Each row below is a small network's average activation on inputs in which a field has the value named, seen along a few directions.
Related values have similar rows: they may be neighbours, one step apart, or belong to one group.
Random noise pushes rows far along 2 fixed directions. That doesn't count. These rows show it; they differ only by the noise:
[ -33  123  183 -144 -173 -180 -141   -4  299  -47   -6 -505  219  154]
[ 607  104  176   31  147   42 -384  429 -292   68 -348   55   51  613]
[ 600   70  371  230  227  171  -96  451 -342  129 -152  418 -170  340]
[ -32   61  542  225  -20   62  385   44  195   67  349  175 -191 -341]


Values of PAK:
bire: [-144 -273 -109   57    6  -40  579  -71 -167  312  487  378 -310 -419]
vepu: [ 124 -206 -208 -143  122    3 -143 -110  114  -45 -227  408  -86   93]
favi: [390  77 326 111 158 103 -52 122 -76  98 -29 181  66  21]
gos: [ -69 -319 -144  -83 -139   60   52 -109   62   34 -106  340  -33   76]
mukal: [ 560 -258 -238  201  152  203 -279  266 -556  159 -251  850 -381  325]
zin: [ -15    2  274  126   38   97   81  -59  110  -44   76 -114  229 -214]
laz: [-295  182 -228  -70   14 -149 -333  -79 -161 -198 -483 -461  212  136]
dovun: [ 179  192 -684 -446   88   79 -621  413 -227 -134 -563 -492  280  479]
tamo: [-504   92  256  135   95   -4  283 -392  196 -335  438 -312  -48 -424]
gidu: [-162  170  -36 -298 -310 -179 -191 -292  253   50  105 -446  448   12]
kolo: [  84 -187 -219  118   23  -57  185 -148 -148  -14  256  600 -148  -79]
muli: [ -52  193 -108   84   35  216  119  227 -329 -214 -159  178 -283 -215]
vetu: [   6 -122 -364 -147   30 -306 -223  135    3  173 -128   62 -162  372]
tib: [-237  -14  307   56 -191  -63  256 -190  348   -1  211 -272  205 -223]
burib: [-534  139 -447 -111 -227  -44  414 -228  479  110  403 -470   -8 -480]
meguf: [-180  -83  631  442  194  281  417 -170 -115  -22  254  225 -294 -409]
PAK is arranged as a line.
Q: Name the neighbours of muli, in listed order.
A: laz, dovun
Q: Name the neighbours of kolo, in listed order.
A: mukal, vetu
Q: Name the neighbours of gidu, in listed order.
A: favi
Q: Name the neighbours of meguf, in listed order.
A: zin, tamo
Q: How many steps from neighbour to neighbour lead from burib to tib, at the fewest?
A: 7

Values of VEPA:
tuke: [ 153  -63 -582  -28  160 -162 -113  114 -466  153 -119  139 -177  433]
dil: [ 722 -103  254   37  193   68 -703  271 -742 -235 -790   47  233  979]
bug: [  75  406  147  -59  -57   41 -241  285  265  -32  -10 -832  265 -193]
boser: [-112  187 -763   28  114  146 -374   70 -263 -268 -419  210  -54  296]
ditu: [-437   18 -741 -333   23   21 -366   89  -84 -329 -284 -163   81  293]
tovul: [ 975  207  274  395  500  447 -375  773 -757  231 -561  339  -36  577]
genim: [ -61   -7 -602 -179  198  -53 -277  174 -401   36 -381  187 -190  334]
fis: [-228  -82 -644 -237 -258 -261   71 -256  274  114  484 -435   82   79]
vis: [ 655 -264  603  388  429   10 -529  -13 -566   74 -455  766  -64  482]
keso: [-670  375  458 -121 -212    9  475 -161  655   12  406 -881  235 -721]
pugeb: [ 747 -139 -356 -335  -67 -262 -428   28  272  163 -347  -29  428  857]
kuru: [ 101 -455 -102 -451 -264 -312 -665 -409  606   65 -279 -448  536  603]
bagip: [ 372  314  705  313  254  340  218  377 -366   88  -32  339 -217 -144]
kofu: [-244 -122 -197 -128  141  145  359  -16 -264 -167   16  430 -311 -450]
neb: [ -40   39  316  -38 -186  -38  -96  -65  -48 -274 -194 -573  238   64]
pap: [ 133 -130 -212 -129 -505 -353  145   -2  316  302  409   86   13   10]
VEPA is arranged as a line.
Q: Name the neighbours of vis, in listed order.
A: dil, kuru
Q: Name the neighbours of fis, in listed order.
A: tuke, pap
Q: Name the neighbours of ditu, in listed order.
A: boser, kofu
